These are the activations of a small neural network, seen along a few directions. Each row is one input.
In each table, some parts of the input vary, and every possible input appears once, in random order.
Descriptions start from the smaller parts, as in this example, which fits no table here: one of 5 places around a ring, together with either a single point or (one of 2 separate values, together with one of 4 places along a line) or one of 11 places around a ring.
Shared parts are said once, and a part with two or three values counts as separate values.

Other details of the inputs vary at random and push rows far along two fixed directions, the same in every table; ignore that.

Rows:
x1: -0.545,-4.172,1.633,-0.975,-1.913,4.804,0.971,-3.598,-0.826,3.149,-0.217
x2: 1.217,-1.379,-3.668,-1.409,1.856,-0.300,-2.740,1.534,1.395,2.700,3.112
x3: 0.634,-1.611,-4.056,0.840,0.573,1.603,-2.184,2.191,2.670,0.971,2.332
x4: 0.644,-1.774,-5.722,1.325,1.124,2.614,-3.772,4.971,2.792,1.503,4.264
x5: 0.646,-3.770,3.042,-0.018,-1.007,4.010,1.064,-1.987,-4.552,2.880,0.544
x6: 1.732,-1.238,-2.305,1.509,1.946,-0.282,-1.663,1.051,-1.352,1.632,1.971
x7: 0.309,-0.893,-1.579,0.485,1.894,0.233,-1.888,3.964,1.009,0.416,2.227
x8: -0.939,5.477,-3.640,0.382,3.396,-4.809,-2.302,2.332,3.956,-2.878,0.542
x9: 1.165,0.314,2.500,0.007,-0.136,-1.398,1.432,-1.460,-0.723,-1.523,-2.510
x10: -2.284,3.985,4.506,-0.474,-0.531,-3.545,2.564,1.087,1.090,-4.540,-3.536
x11: 1.586,-2.841,1.100,0.480,-2.489,3.793,0.896,-2.786,-0.712,1.191,-1.419
x12: -2.189,7.082,0.129,0.999,0.117,-4.870,-0.261,2.724,3.851,-6.064,-1.660
x13: -1.032,-0.249,0.763,0.397,-1.732,2.375,0.636,-1.060,-0.980,0.531,0.079
x14: 0.775,-2.983,1.062,0.604,-2.475,4.747,1.350,-3.377,-2.940,2.970,-0.652
x15: -0.336,-0.211,-4.086,0.630,1.152,0.092,-2.078,2.141,3.232,0.698,1.752
x16: -0.192,1.022,1.588,-1.672,-1.996,-0.409,2.479,-1.406,0.460,-1.620,-1.041
x17: 1.065,-1.137,-3.224,0.633,2.046,-1.101,-2.248,3.118,1.079,-0.024,2.050
x18: 0.192,-4.529,2.943,-0.552,-1.457,4.543,1.370,-0.988,-3.483,2.809,0.020
x19: 0.081,0.105,1.396,0.494,0.869,-0.016,-0.352,1.016,-1.104,-0.124,0.707
x20: -1.656,-3.701,1.720,-1.143,-2.244,5.359,1.117,-2.598,-1.545,3.310,0.198
x21: -1.747,0.325,2.529,-0.485,-1.516,-1.077,1.610,0.060,-0.952,-1.170,-1.640
x22: -0.978,0.330,-0.086,-2.201,-0.012,-0.412,-0.411,0.487,-0.033,1.236,0.740
x23: -1.167,1.936,1.463,-0.095,-0.788,-0.425,1.228,-2.718,-0.105,-0.527,-1.959
x24: -1.119,-0.916,-4.148,0.452,0.661,1.795,-2.044,2.818,1.924,1.891,2.640
x25: 1.778,-0.747,-0.149,-1.152,-1.726,0.934,1.773,-2.357,-0.900,0.451,-0.103
x26: 0.141,-2.786,0.901,0.389,-2.051,4.401,1.349,-3.740,-2.969,3.706,-0.754
x27: 0.697,-1.057,-3.095,0.982,1.968,-0.017,-2.495,2.772,-1.342,1.207,3.359
x28: -1.773,4.533,1.710,-1.965,0.179,-4.058,0.398,-0.425,0.186,-1.973,-1.003
x29: -0.516,-3.390,-0.786,0.366,-1.237,5.063,-0.295,-1.633,-2.286,4.312,1.949
x30: 1.936,0.213,-3.656,-1.185,1.856,-1.968,-2.295,0.538,1.207,1.612,1.821
x31: 0.032,1.702,1.714,0.916,-1.789,0.370,1.216,-1.421,-0.098,-1.577,-2.417
x32: 0.622,1.143,3.074,0.499,0.171,-1.092,1.247,-0.937,-1.537,-1.130,-2.094
x33: 1.789,-2.330,-2.526,0.853,2.287,0.409,-2.067,2.965,1.412,1.282,2.567
x34: -2.026,3.967,4.278,-1.051,-2.012,-2.856,3.161,-4.206,1.514,-3.834,-5.323
x35: -1.536,5.292,0.253,0.200,0.985,-7.357,0.147,2.538,3.702,-5.648,-2.247
x36: 0.559,-0.829,-4.268,-0.774,0.344,1.312,-1.204,3.024,0.874,1.423,4.086
x37: 1.355,-0.170,-1.494,0.638,0.586,-2.364,-0.649,0.254,0.317,-0.443,-0.109
x38: 1.078,-2.711,0.621,0.212,-2.334,3.453,1.173,-3.155,-0.950,1.595,-1.255
x39: -2.883,2.374,8.407,-0.984,-3.843,-1.839,5.005,-4.602,-3.655,-3.030,-5.427
x40: 1.907,-3.746,2.602,0.550,-0.743,3.573,1.392,-2.602,-4.202,3.175,-0.388
x41: -1.817,2.051,1.776,-0.002,0.170,-2.646,0.834,1.606,0.593,-2.605,-1.283
x42: 2.472,-0.723,-5.033,1.590,3.310,-2.205,-3.245,3.004,1.725,0.472,2.865
x43: -1.868,0.661,2.223,-1.516,-0.443,0.186,1.069,-2.180,1.634,-1.119,-1.967
x44: -0.010,2.574,-2.477,-0.507,0.406,-1.542,-0.391,1.821,0.654,-1.082,2.602
x45: -0.401,3.513,-2.803,0.714,0.943,-3.454,-0.816,0.943,3.692,-2.323,-1.026
x46: 1.307,-2.416,-2.903,0.942,2.120,-0.059,-2.277,2.471,0.989,1.285,2.673
x47: 1.784,-1.098,-3.768,1.456,1.763,-0.973,-2.276,1.769,-0.919,1.771,2.566
x48: 2.470,-4.613,2.633,0.042,-0.868,3.614,1.034,-2.850,-2.900,2.734,-0.826
x49: -1.751,2.171,1.414,-0.338,-0.107,-2.550,0.808,1.880,0.042,-2.924,-1.541
x50: -1.635,0.726,5.648,-0.196,-1.770,-0.411,2.899,-2.823,-3.173,-1.320,-2.676
x51: -0.982,-3.819,1.537,-0.390,-3.152,5.837,1.425,-1.688,-1.807,2.652,-0.156
x52: -1.138,7.554,0.770,-1.428,1.125,-7.543,0.466,0.202,1.889,-4.235,-2.674
x53: -0.066,-0.747,-5.984,0.911,2.638,1.222,-4.100,2.772,1.790,2.702,5.301
x54: -0.861,2.877,2.275,0.451,0.756,-2.675,0.722,1.086,-0.068,-2.547,-0.873
x55: 0.833,0.963,-1.678,0.714,2.694,-2.605,-2.003,3.792,3.036,-1.717,1.110
x56: 1.910,-3.707,2.477,0.373,-0.740,3.479,1.220,-2.667,-4.595,3.019,-0.425
x57: -2.998,1.189,2.317,-1.692,-0.773,0.695,1.212,-1.163,0.940,-1.001,-1.577
x58: 0.520,2.250,1.075,-0.838,-1.643,-0.901,2.501,-1.940,-1.354,-1.112,-1.084
x59: 1.157,0.286,2.640,0.179,-0.134,-1.312,1.617,-1.397,-0.329,-1.373,-2.487
x60: -0.884,1.628,1.926,0.173,-1.793,-0.356,1.073,-0.180,2.521,-3.076,-2.586
x61: -2.694,3.695,1.202,-0.864,0.607,-1.783,0.198,-0.641,1.340,-2.214,-0.794
x62: 0.555,2.037,0.712,0.207,0.372,-3.597,0.669,-0.161,0.160,-2.970,-2.339
x63: 2.423,-2.802,-4.990,1.109,3.390,0.399,-3.728,4.387,1.672,1.902,4.254
x64: 1.520,-3.787,1.812,0.317,-1.140,3.270,1.129,-2.800,-5.164,2.911,-0.433
x65: 1.129,-1.093,-4.249,-0.113,2.289,0.619,-2.667,0.231,2.204,1.623,2.168
Each input here is: one of 5 places around a ring, together with either one of 2 separate values or one of 5 places along a line or one of 6 places along a line.
Question: Changing only the place on the ring of 5 turns x17 into x27. The same change can be made to x15. Which row results?
Answer: x29
Question: Changing only the place on the ring of 5 turns x55 into x19. The same change can be made to x16. Which row results?
Answer: x44
Question: A walk changes only the place on the line of 5. It starts at x60 and steps to x3. List the rest of the walk in order.
Answer: x15, x1, x43
Question: Which other rows does x47 become when the place on the ring of 5 takes its other values? List them by row number.
Answer: x21, x35, x37, x39
Question: A walk changes only the place on the line of 6. It starts at x7 and steps to x10. List the rest of the walk in order.
Answer: x18, x41, x49, x21
Question: Which other rows does x52 become when the choice among 2 separate values takes its other values? List them by row number.
Answer: x58

Rows:
x66: 1.163,-1.275,-4.183,-0.963,1.424,1.138,-2.290,1.286,1.434,2.347,3.574
x67: -1.125,1.241,5.976,-2.043,-3.869,-0.837,4.418,-5.205,-0.587,-2.382,-5.864
x68: -1.862,2.504,-1.076,-0.594,0.151,-0.527,-0.542,0.405,0.828,0.065,0.589
x69: -0.396,3.137,2.041,-0.589,-2.510,-1.018,2.707,-2.970,1.410,-2.842,-3.462
x70: -2.101,0.947,3.372,-0.327,-2.896,0.410,2.480,-1.783,-0.883,-1.701,-2.440
x71: 0.762,0.411,2.173,0.318,0.796,-2.074,0.750,0.005,-3.766,-0.186,-0.039
x72: -0.338,-0.244,4.544,-0.509,-1.348,-0.127,2.011,-1.724,-0.009,-1.677,-3.605
x73: 0.933,-1.985,-1.845,0.207,1.198,0.503,-1.071,0.731,1.194,0.892,0.894
x74: 1.839,-0.813,3.765,-0.731,0.120,-1.488,1.804,-2.330,-4.243,0.683,-1.575
x75: 1.252,-3.149,-2.432,0.464,-0.976,4.599,-0.804,-2.623,-0.668,4.133,1.132
x76: 4.132,-5.336,0.662,1.533,-0.086,3.260,0.234,-2.923,-5.237,4.175,0.794
x77: -2.573,5.041,0.566,0.892,0.588,-4.315,0.516,3.037,2.732,-5.239,-1.614
x78: 5.992,-6.141,-4.442,1.186,2.771,2.145,-3.094,0.148,-3.312,5.970,4.238
x79: 1.847,-3.905,-0.225,-1.306,-1.844,4.277,0.760,-4.011,-1.115,3.551,0.142
x80: 1.337,1.919,1.428,1.069,0.616,-3.046,0.712,0.312,-2.716,-1.912,-1.148
x81: 2.262,-3.316,-4.882,0.852,0.318,3.888,-2.092,-0.182,0.817,3.499,3.493
x82: -1.190,-1.352,5.405,-1.088,-1.287,1.244,2.005,-1.136,-1.477,-0.360,-2.328
x83: 0.028,1.624,0.018,0.700,-0.359,-1.195,0.865,0.673,1.796,-2.252,-1.628
x84: 3.019,5.062,-4.668,2.422,4.299,-7.755,-2.762,4.402,2.459,-3.785,0.801
x85: 0.967,0.635,-5.241,1.955,2.606,-1.468,-2.799,4.247,3.597,-0.838,2.486
x86: -0.857,-1.127,-0.969,-0.949,0.573,1.664,-0.968,-1.520,-0.101,2.622,1.165
x87: -0.610,-3.462,1.870,1.183,-0.842,4.098,0.003,0.682,-2.020,1.496,0.692
x88: 0.666,1.387,4.342,-0.493,0.637,-3.802,1.999,-1.874,-3.134,-1.393,-2.458
x89: -0.840,2.174,-2.827,-0.805,1.767,-1.722,-1.874,0.871,2.312,0.206,1.165
x90: 0.803,-6.004,-1.700,-0.660,-1.398,6.229,-0.840,-0.069,-2.982,5.732,3.740
x91: -0.322,-1.471,3.629,0.935,-1.568,1.982,1.672,-1.307,-0.678,-0.676,-2.324
x92: -1.577,3.021,0.420,-0.083,-1.098,-0.863,0.925,-0.362,1.216,-2.373,-0.802
x93: -3.532,6.351,0.043,-0.414,0.719,-4.375,-0.048,1.114,2.683,-3.540,-1.125
x94: -1.437,4.125,0.340,-0.315,-1.241,-1.777,1.153,-0.010,1.690,-3.187,-1.432
x95: 0.889,0.587,-2.750,-0.543,0.778,-0.774,-1.103,-0.489,2.534,-0.098,0.776
x96: 0.271,-2.853,-0.239,0.338,-1.643,4.496,0.312,-3.970,-1.229,3.387,-0.215
x97: -2.066,0.257,5.069,-1.396,-1.195,-0.323,2.750,-1.797,-0.875,-1.513,-2.886
x98: 0.337,-1.076,-4.940,1.342,3.302,0.203,-4.348,6.989,1.924,1.186,5.307
x99: -0.091,-3.674,1.683,0.926,-1.222,4.497,0.147,0.613,-2.217,1.831,0.650
x100: 1.387,-1.837,-2.072,-0.028,0.915,0.544,-0.930,0.810,1.214,0.967,0.754
x101: 0.896,-5.068,4.264,0.474,-2.982,5.960,2.249,-3.183,-3.160,2.504,-1.929
x102: -1.084,5.166,-4.146,-0.310,1.835,-3.982,-1.922,4.214,3.961,-2.742,2.176
x103: -2.380,7.393,-2.940,0.671,1.472,-5.359,-1.404,2.821,4.436,-4.485,-0.539
x104: -3.390,5.023,2.620,-0.361,0.128,-4.323,1.546,2.224,1.757,-4.921,-2.119
x105: -1.280,0.271,6.317,-0.575,-1.724,-0.502,2.865,-2.701,-0.317,-2.569,-4.740
x106: -1.061,1.429,-1.872,-0.484,0.369,-0.178,-0.809,1.397,1.186,-0.072,2.145
x107: 1.589,-1.549,-5.550,0.296,2.017,-0.421,-3.240,2.182,2.712,1.512,3.017
x108: -0.673,-1.033,-3.012,0.801,0.314,2.719,-1.825,0.013,-0.050,2.509,2.342
x109: 3.925,-1.318,-2.632,1.177,3.200,-2.462,-2.154,0.675,-1.285,1.400,1.732
x110: -0.587,0.316,2.454,-1.409,-2.000,0.921,1.919,-5.105,-0.314,0.482,-3.304
x111: -0.340,-1.836,1.524,-1.086,-0.286,1.310,0.834,-0.205,-0.775,0.920,-0.167
x112: -1.534,3.520,-1.997,0.222,1.810,-3.400,-1.159,4.902,2.659,-2.733,1.295
x113: -0.385,0.517,1.162,0.113,-1.915,0.079,1.515,-1.796,0.630,-1.209,-2.081
x114: 2.536,-5.037,2.155,-0.102,-0.678,3.581,1.038,-2.079,-7.040,4.636,1.330
x115: -0.839,2.884,2.682,-0.401,-2.699,-1.798,2.787,-2.143,1.213,-3.311,-4.091
x116: -0.202,1.107,-4.184,0.934,4.626,-3.146,-4.341,6.660,3.923,-1.290,3.629
x117: -0.515,-4.700,1.069,-0.869,-2.186,5.274,0.653,-1.476,-3.256,4.085,1.704
x118: -0.021,0.322,-4.498,-0.300,2.467,-1.936,-2.999,3.614,2.770,0.256,3.221
x119: -0.225,2.655,5.601,0.626,-0.968,-3.252,3.096,-2.292,-3.823,-3.298,-3.981
x120: 0.721,-5.779,-3.266,1.199,1.952,5.030,-3.602,4.209,-1.315,4.784,5.834
x121: -1.400,4.459,-2.215,1.131,1.500,-4.053,-1.005,4.732,3.411,-4.167,0.249
x122: -0.251,-1.721,0.147,-0.063,-2.132,2.715,0.671,-0.512,-1.210,1.244,0.343
x123: 0.861,-1.634,-4.096,-0.662,1.484,0.261,-2.562,2.547,1.446,2.019,3.360
x124: -2.195,2.161,5.694,-1.702,-2.961,-0.539,3.840,-6.633,-0.477,-1.684,-5.842
x125: -1.136,1.049,1.862,-1.804,-0.838,-0.190,1.350,-2.102,0.332,-0.664,-1.030
Question: Changing only one part turns x66 into x125. The same change can be made to x110. Which row results?
Answer: x124
Question: Changing only one part turns x104 into x112. The same change can be made to x96. Which row results?
Answer: x75
Question: What do these inputs look like to the network?
Answer: one of 2 separate values, together with one of 5 places around a ring, together with either a single point or one of 5 places along a line
Question: List by row number the other rows that have the choice among 2 separate values and the place on the ring of 5 in common with x69.
Answer: x75, x83, x84, x101, x115
Question: Which other rows does x83 become when the choice among 2 separate values takes its other values? List them by row number.
Answer: x85
Question: Which other rows does x88 become when the place on the ring of 5 takes its other values? List them by row number.
Answer: x71, x76, x109, x119
Question: Which other rows does x86 become when the place on the line of 5 takes its other values? List them by row number.
Answer: x97, x116, x118, x125
